Each row below holds a small network's activations on one record, seen along a few directions.
Records have a field called H. Each example row is followed by its value.
Other fields move the rows too, some of them a lot.
In the rows, 500 means zero.
Random noise pushes rows far along 12 fixed directions. That doesn't count. These rows show it; they differ only by the noise:
[504 628 655 551 596 319 519 536 378 683 355 666 484 420 381 448 437 592
 556 619 376 322 412 679 564 457 627 719 434 451]
[350 166 289 346 376 549 530 529 299 490 193 816 684 584 770 682 398 513
 498 774 586 521 280 280 484 279 379 536 391 372]
[547 449 538 403 324 582 159 288 526 540 230 477 757 733 424 495 597 499
 626 409 732 519 606 239 609 194 438 434 470 435]
[217 642 509 682 560 587 568 722 469 629 751 490 480 241 649 510 546 447
 495 594 330 490 511 758 462 582 508 640 519 507]
[518 464 680 285 508 295 499 401 375 413 520 543 689 452 335 455 419 600
 361 440 547 549 724 310 423 706 611 603 498 510]
[301 614 355 414 563 304 783 563 596 683 280 383 565 423 740 760 421 281
 411 385 132 600 503 657 558 708 432 568 474 433]
[265 664 499 515 679 474 557 638 457 496 521 120 565 646 567 481 709 297
 543 402 404 594 611 683 409 778 496 682 566 383]
[280 758 388 406 476 432 253 326 442 758  72 432 444 655 770 465 574 333
 492 532 429 509 551 448 834 295 505 390 364 415]
[680 606 605 700 568 439 405 412 551 250 671 543 571 328 189 328 509 468
 440 111 689 503 452 284 263 337 578 339 656 555]
[679 756 432 487 666 431 237 598 651 640 744 306 235 663 392 264 622 617
 643 587 335 613 513 630 352 662 450 313 464 649]
[635 415 257 510 453 651 431 544 639 474 603 666 426 532 450 511 382 543
 577 523 538 599 226 425 244 256 342 280 360 584]
[527 450 449 620 548 556 384 421 457 505 366 559 280 443 643 420 498 503
 632 404 625 654 278 373 683 320 436 395 764 562]
[415 454 718 428 337 602 403 583 474 431 779 541 709 372 246 528 441 622
 504 511 594 542 632 505 412 522 542 638 547 524]
[625 532 497 568 472 386 351 532 675 545 614 462 703 418 490 526 620 538
 524 389 402 548 636 363 394 534 412 331 642 563]

[507 386 568 496 398 521 520 429 488 484 404 495 488 485 607 565 518 513
 544 499 547 546 524 449 749 500 473 554 678 525]
h9
[582 585 530 522 614 307 495 312 521 701 318 599 460 361 611 474 408 571
 533 364 415 567 564 406 659 549 531 460 550 621]
h4
[641 425 432 678 404 418 266 544 656 530 543 530 851 429 642 562 755 524
 521 480 471 424 687 213 377 399 341 241 664 527]
h6
[441 601 320 631 742 501 554 376 435 428 482 384 416 540 745 319 635 347
 392 407 541 476 563 397 353 562 521 440 347 464]
h13
[696 227 462 763 668 674 846 263 487 435 607 804 552 157 546 413 308 563
 410 233 725 433 498 336 268 406 493 644 329 647]
h7
[504 410 527 531 624 420 392 447 244 483 465 613 539 557 638 298 659 628
 468 722 612 398 593 310 441 526 555 561 428 463]
h12
[543 308 678 644 537 476 479 635 373 514 673 653 755 402 476 420 630 729
 564 737 528 330 618 485 380 594 532 701 587 473]
h12
[463 367 555 461 537 578 670 627 408 315 644 399 618 611 353 508 518 526
 513 531 600 501 496 590 229 670 498 709 454 412]
h6
[572 508 694 509 462 469 372 489 587 750 637 521 609 337 524 519 503 723
 582 558 387 548 788 558 652 641 491 564 593 646]
h7
[721 415 466 497 413 526 543 578 704 548 286 451 531 752 289 694 482 511
 739 438 411 461 215 692 483 336 358 522 540 415]
h1
[461 714 311 657 566 502 491 554 600 607 542 546 421 470 568 451 549 358
 443 547 369 354 421 655 373 331 496 324 213 461]
h11
[434 520 600 293 536 378 819 419 403 567 205 458 451 585 359 596 265 441
 446 454 392 426 443 753 632 611 640 834 301 377]
h13
[144 594 797 501 271 777 496 643 449 622 811 414 625 288 383 576 481 561
 499 643 485 426 755 854 674 533 603 837 444 478]
h3
[360 460 383 593 617 657 685 435 576 571 542 310 406 365 884 565 558 356
 514 344 475 666 621 549 581 690 401 561 603 568]
h8
[522 548 614 516 402 554 508 467 638 501 759 538 561 256 380 520 417 528
 415 346 492 529 669 486 484 487 532 451 498 593]
h10
[560 320 588 349 415 555 326 589 423 453 750 599 614 545 391 407 547 758
 503 826 600 464 636 417 338 625 523 548 413 562]
h2
[676 319 598 650 457 485 577 321 540 743 278 728 603 321 567 587 454 639
 620 527 484 345 548 513 721 372 456 643 490 518]
h11
[469 502 500 354 394 455 662 430 483 408 365 657 553 430 301 661 208 413
 377 334 533 499 371 494 444 342 577 531 386 467]
h8
[512 704 436 749 740 408 551 497 453 497 782 586 193 208 615 224 522 525
 331 506 413 448 496 523 333 592 625 365 425 671]
h2
[413 582 298 659 746 462 660 516 448 646 293 468 453 589 735 482 615 328
 553 514 402 419 399 629 401 476 467 605 354 424]
h9
[473 583 539 567 606 458 290 392 273 567 353 544 298 537 682 237 622 527
 541 611 611 472 506 377 731 437 597 432 628 501]
h5
[716 613 474 236 430 453 581 260 678 469 380 480 344 580 170 565 188 439
 442 179 488 643 404 470 452 429 524 336 313 581]
h5
[459 220 465 554 535 777 810 524 563 424 670 495 502 387 579 619 433 467
 525 383 592 604 471 582 346 613 393 694 481 552]
h1
[593 671 442 424 514 467 463 373 734 847 465 395 534 544 598 515 525 520
 541 516 267 461 768 607 571 594 426 492 229 565]
h10
[575 460 387 681 553 457 396 663 595 615 651 565 509 401 665 494 622 584
 597 642 374 484 466 496 397 474 392 356 639 595]
h3
[339 487 387 314 438 494 578 540 464 467 466 526 446 490 585 650 319 425
 401 490 447 712 406 451 538 550 474 398 468 522]
h4

Which value of H does each new row have?
[357 408 732 460 611 596 525 545 238 544 380 325 498 681 434 461 570 564
 760 566 657 575 501 697 660 673 560 956 646 418]
h4
[356 258 458  73 232 518 380 665 412 509 362 462 550 759 655 755 409 606
 588 836 428 755 498 472 764 651 359 535 616 485]
h7
[679 515 452 623 636 429 538 295 583 497 353 367 556 653 561 377 666 395
 545 351 554 396 644 440 455 534 471 500 375 468]
h11
[438 710 409 348 380 301 540 617 613 511 671 642 516 307 439 615 309 461
 219 546 207 497 534 499 404 530 546 239 339 523]
h10
[513 436 548 665 535 370 472 363 335 421 485 681 787 313 694 386 697 482
 292 511 614 238 764 122 432 463 602 438 486 433]
h5
[549 460 564 413 238 568 203 477 690 543 507 397 551 545 449 591 559 593
 614 490 519 620 590 410 726 444 415 329 707 582]
h2
[262 426 699 783 543 761 563 658 380 463 591 379 715 424 499 557 662 394
 663 383 699 479 531 687 515 460 522 883 708 374]
h7
[425 498 429 399 403 439 706 640 611 366 769 449 590 318 538 687 406 441
 278 465 295 579 569 499 380 714 448 388 527 503]
h10
[895 371 268 550 537 443 625 220 859 592 408 476 489 464 686 544 470 466
 496 221 429 634 571 261 425 568 301 255 462 696]
h2
[717 290 529 418 452 756 381 427 571 343 516 385 370 838 245 435 533 603
 724 439 779 597 378 467 437 407 407 525 501 534]
h1
[664 315 464 460 778 408 610 232 291 355 261 491 227 614 657 275 503 509
 503 343 747 656 447 203 587 612 535 520 637 524]
h10
[631 147 426 424 573 391 547 605 289 419 213 572 525 757 677 576 613 629
 648 789 539 484 315 395 532 583 420 597 683 387]
h8
[424 203 360 603 649 537 806 680 373 362 598 497 594 443 821 566 619 435
 471 577 499 545 446 458 312 704 393 633 629 422]
h10
